These are the activations of a small neural network, seen along a few directions. Each row is one input.
Each table varies a few parts of the input and shows all the possible inputs, shuffled.
Descriptions start from the smaller parts, as in this example, which fits no table here: one of 6 places along a line, together with either a single point or one of 11 places around a ring or (one of 3 separate values, together with one of 8 places around a ring).
Shared parts are said once, and a part with two or three values counts as separate values.

Other details of the inputs shift rows strongly along two fixed directions, in all tables alike. That doesn't count.

Rows:
row 1: [ -2   2   8  -5  -2 -13  18  22 -14  -7  16 -14]
row 2: [-13 -35   1  16 -19  24  24  14  -6  -4  20  -5]
row 3: [-16  -9  29  22 -21   3  19  37 -15  26  37  -6]
row 4: [  9   6   4 -12  18 -10  22   8 -15 -23  -9   2]
row 5: [  3  -5  23  12  -3  -4  19  23  -4   8   5 -12]
row 6: [ -3 -24  -2   2  -5  19  11  24  -6   1  11   4]
row 7: [-16 -11  22  17  -8   2  14  27   5  17  12  -7]
row 8: [ 16   0   5   3  21 -21  18  -2   1 -17 -13  -7]
row 9: [ 15  -4  -1  -8  17 -19  24 -12 -12 -15  -9  -7]
row 10: [ 13  -1   2  -5  19 -28  16  -2  -2 -22   2  -1]
row 11: [ 23   2   4   2   5 -20  21 -12   2 -17 -15 -19]
row 12: [ 27   6   4  12  12 -20  18  -3  -6 -18 -19 -16]
row 13: [ 21  19   3   0  23 -18  14  -4 -15 -10   6  -9]
row 14: [-16 -12  17   6 -10  -2  14  38  -2   6   7 -11]
row 15: [-14   9 -16  -1  -8  20 -32 -28  12   4 -19  23]
row 16: [ 24 -12 -17  -7  13 -14  28   3   7 -25   6   2]
row 17: [-31 -14  27  24 -23   7  14  38  -3  34  39   2]
row 18: [-11  -2  18   8 -21   1  22  34 -19  19  31 -14]
row 19: [-33 -15  12  25 -41  25 -35  19   9  52  13   6]
row 20: [ 10  -1   3   4  12 -18  22  -3   6 -24 -17 -15]
row 21: [  8  -1   1 -14  22 -18  23  -5  -6 -17  -5  -9]
row 22: [-10 -33  12  13 -11  19  16  19   6   7  24 -11]
row 23: [ 18   3 -28 -26  24  17 -25 -34  14 -22 -20  20]
row 24: [ 14   6   0 -15  12 -17   9   6  -3 -20 -14 -15]
row 25: [  4  -3  13  19  -1 -15  17  17 -18   8  24 -12]
row 26: [ 14   1   4   0   9 -25  21  -2  -1 -30  -3  -3]
row 27: [-11   5 -11   4 -19  22 -32 -19   3  11 -16  20]
row 28: [ -5  12 -30 -21  11   6 -45 -45  13  -2 -23  18]
row 29: [-16 -14  23  25 -26  -2  17  27  -3  12  28   3]
row 30: [-30  -1  -7  -7  -6  19 -31  -7  12  21  -2  16]
row 31: [  3  -4  -2   0  12 -14  27  -4  -6 -26 -12  -5]
row 32: [  8  11   2 -13  20 -17  15   9 -10 -27  -2  -4]
row 33: [ -8 -15  10   9   3 -10  27  14 -12  -1   7   0]
row 34: [ 17   0  -2   1  21 -18  20  -6 -20 -14 -11  -7]
row 35: [ -3  10 -17  -9   0  13 -39 -29   2   5 -19  23]
row 36: [-10   9 -25 -16  13   7 -37 -34  12  -4 -22  21]
row 37: [  6   1  14   5  -2 -14  25  15 -10  10  24 -14]
row 38: [-14 -30  -6  21 -30  12  27  28  11  12  31  -1]
row 39: [ -2  -9  14  -3   0  -6  28  10 -11  11   9 -10]
row 40: [ 10  21 -15 -19   7   6 -38 -36  21   8 -21   5]
row 41: [ 27  16 -39 -23  28   9  -8 -22  17 -24 -20  18]
row 42: [  2  16 -16 -20  11   2 -39 -31  23  -1 -21   2]
row 43: [ 10   3 -26  -8  11  31 -29 -44  24 -18 -17   5]
row 44: [ 19  21   7  -8  16  -8  17   6 -20 -24   1  -3]
row 45: [-28  -2 -13   2 -30  12 -52 -11  18  35  16  15]
row 46: [ 25   9   6   1  15 -24  13  -3 -14 -19   4   1]
row 47: [-23   4   0  -6 -23  30 -30   6  -5  24   0  17]
row 48: [-12 -13  18  24 -16  -1  21  21   4   7   4 -10]
row 49: [  1 -30  -2   2  -2   8  21  10  -7 -13  13   2]
row 50: [ 24  10   5 -13  10 -15  18   4  -7 -14 -12 -16]
row 51: [-43 -11  -5  13 -49  40 -40  -8  12  50   7  15]
row 52: [-29   0  -4  15 -51  28 -50  -9  17  46  20  17]
row 53: [-27   4  -7 -12 -27  33 -36  -4   2  37   1  15]
row 54: [  8  14 -19 -12   3   4 -47 -40  21  10 -23   7]
row 55: [ 23  -7 -14  -9  20  -8  29   5   9 -20   5   1]
row 56: [  0  13  -8 -14   6  13 -29 -23   2   5 -16  18]
row 57: [ -4  -8  13   8   1  -3  25  18 -18  14  10  -9]
row 58: [-19   6  -4  -4  -4   7 -30  -5  14  15   7  13]
row 59: [ 13  18   5  -8  22 -13  20   6 -12 -26   1   1]
row 60: [ 21   4  -4  -2   5 -30  18 -10  -2 -30  -1  -9]
row 61: [  7  24 -14   3  -5   7 -42 -30   5   3  -7  15]
row 62: [ 20   3  -2   5  14 -13  24  -9 -17 -21 -19  -6]
row 63: [ 26   3   4   7  20 -24  12  -2  -8 -11 -14 -16]
row 64: [ 21 -11   1  -8  27   5  25  -2   9 -25   0 -11]
row 65: [  8   3   1 -18  16 -14  21   6 -15 -21  -7  -7]
row 66: [ 16   1  -1   0   9 -23  20 -11   6 -26 -15 -22]
row 67: [ -8 -12  24  22 -12  -2  18  33  -7  28  17 -19]
row 68: [-18  -7  11   7 -17  13  14  29 -21  21  14  -7]
row 69: [-20 -23  35  35 -44   3  22  44 -15  26  42  -5]
row 70: [-19  -2  -8   1  -6  10 -36 -11  21  17  -9   7]
row 71: [-23  -3   6  19 -37  26 -35   2  13  33  -1   8]
row 72: [ -7  13 -29 -14  -2  13 -39 -45  15  -5 -26  16]
row 73: [ 20   9 -24 -18  26  23 -20 -24  19 -19 -21  11]
row 74: [  8  24 -14 -10   4  13 -35 -15   4   5 -22   4]
row 75: [ 14   7   0 -10  17 -26  15  -2  -3 -16   6 -12]
row 76: [-21 -20  25  24 -19  -6  20  33  -6  23  37   2]
row 77: [ 15  -4   1  -3  15 -27  15  -5   2 -17 -10 -20]
row 78: [-48  -9   0  -1 -31  32 -37  18   4  38  11  17]
row 79: [  4  32 -14 -10   9  10 -28 -16 -10   0  -3   6]
row 80: [ 11   2   6  -7  25 -20  19   2   6 -21 -12 -13]
row 81: [ 28   9  -3  -5  16 -29  14 -13  -6 -16   3  -6]
row 82: [ -8  13 -11 -13  11  12 -28 -23  10   3 -15  21]
row 83: [-11  -5  21  12 -21  12   7  36  -8  18  10  -9]
row 84: [ -5  16  -7  -8   2  14 -29  -4  13   2 -18  13]
Description of these inputs: one of 3 separate values, together with one of 4 places along a line, together with either a single point or one of 6 places around a ring.
Changing only the place on the line of 4 turns row 45 into row 60. The same change can be made to row 76. Which row results?
> row 29
Which other rows agree with row 58 in the place on the line of 4 and the choice among 3 separate values? List them by row number.
> row 3, row 13, row 17, row 37, row 55, row 75
Which other rows does row 19 become when the choice among 3 separate values takes its other values? List them by row number.
> row 35, row 46

Rows:
row 85: [-1 -3  4  0  0  5  6  6 -6 -2 -5 -2]
row 86: [ 3 -7 -4 -6 11 -2 10  0  4 -9 -5 -4]
row 87: [-2 -3  1 -3  4 -1  8  3 -6 -2 -6 -1]
row 88: [ 6  6  3  0  2 -7  2  2 -5  2  5 -4]
row 89: [ 2  2  1  0  5 -4  5  1 -8 -6  2  4]
row 90: [ -1   6   6  -1   1 -12   2   4  -3   0   2  -4]
row 91: [-4  1  2 -2  1 -4  5  3 -6 -3  2  1]
row 92: [-2  1  6 -1  2 -6  3  6 -2  4 -3 -6]
row 93: [ 8  7  2  1  2 -5  2  3 -3 -1 -2 -4]
row 94: [-10  14 -10  -7  -8  21 -49 -20  15  18 -15  14]
row 95: [  4 -12  -3   7  -3  -6   9  -3   5  -7   0  -4]
row 96: [  6  -6  -1  -2  10   3   9   1   4 -12  -4  -5]
row 97: [ 4 -2  1  5 -1 -5  6 -8 -1 -6 -5 -2]
row 98: [ 2  6  5  3  2 -9  1  4 -4  2  5 -1]
row 99: [  6   3   4   6   0 -12   3  -6   1   0  -3  -7]
row 100: [  2  15 -27 -18   3  21 -46 -35  19   4 -11  22]
row 101: [ 10  -2  -4  -1   7   1  10   0   3 -11   0  -2]
row 102: [-1 -5 -2 -4  3 -4  6  1  3 -7  3  1]
row 103: [ 3 -4 -1 -1  4 -3  7  2  0 -5  6  4]
row 104: [ 4  2  1  1  0  2  7  4 -7 -5 -1  0]
row 105: [-40 -21  15  21 -43  28  -9  33  -5  47  36   3]
Changing only one part turns row 85 into row 94. The same change can be made to row 91. Which row results?
> row 90
What is each input in this table made of?
> one of 3 separate values, together with either a single point or one of 6 places around a ring
Which other rows does row 99 become when the choice among 3 separate values takes its other values? List them by row number.
> row 95, row 97
Which other rows does row 86 become when the choice among 3 separate values takes its other values? List them by row number.
> row 87, row 92

Rows:
row 106: [ 41  16   1 -13  38 -32  40  -5 -21 -50 -16  -2]
row 107: [  8  15 -11 -10   2  15 -19 -12  -1   1  -2  14]
row 108: [ -3  -3   9   8  -8   0  12   6 -17   3   1  -4]
row 109: [ -8 -15  -1  13 -21  -1   8   5  11   8  15  -4]
row 110: [ -5   1  10   6  -3 -12   2   9  -2   5  14   0]
row 111: [ -7  -9  12  -1  -1   4   8  15   5   4  -4 -10]
row 112: [  4  15  -8  -2   1  13 -23 -15   5   0 -22   3]
row 113: [ -3 -20   0  13 -13  10   5   4   1  -1   9   0]
row 114: [ -6  -5  14  11 -10 -14   7   7  -7  13   9  -9]
row 115: [-11  -7   6  -3   0  -2  13   8  -7   0  -1  -6]
row 116: [ -7   9 -15 -17   8   6 -23  -9   7  -3 -10  15]
row 117: [ -2  -6 -18  -4   8  15 -14 -21  19  -3 -11  12]
row 118: [  0   9 -18 -18  10  13 -21 -12   7   1  -4  10]
row 119: [ 0  4  6  6 -3 -3  5  9 -2  6 20 -6]
row 120: [ -1  -4  11  12  -8 -10   2  12   2  16   1 -13]
Changing only one part turns row 114 into row 108. The same change can be made to row 119. Which row results?
> row 107
What is each input in this table made of?
> one of 3 separate values, together with either a single point or one of 4 places along a line
Which other rows does row 112 become when the choice among 3 separate values takes its other values? List them by row number.
> row 111, row 120
Which other rows does row 116 become when the place on the line of 4 takes its other values? List them by row number.
> row 111, row 115, row 118
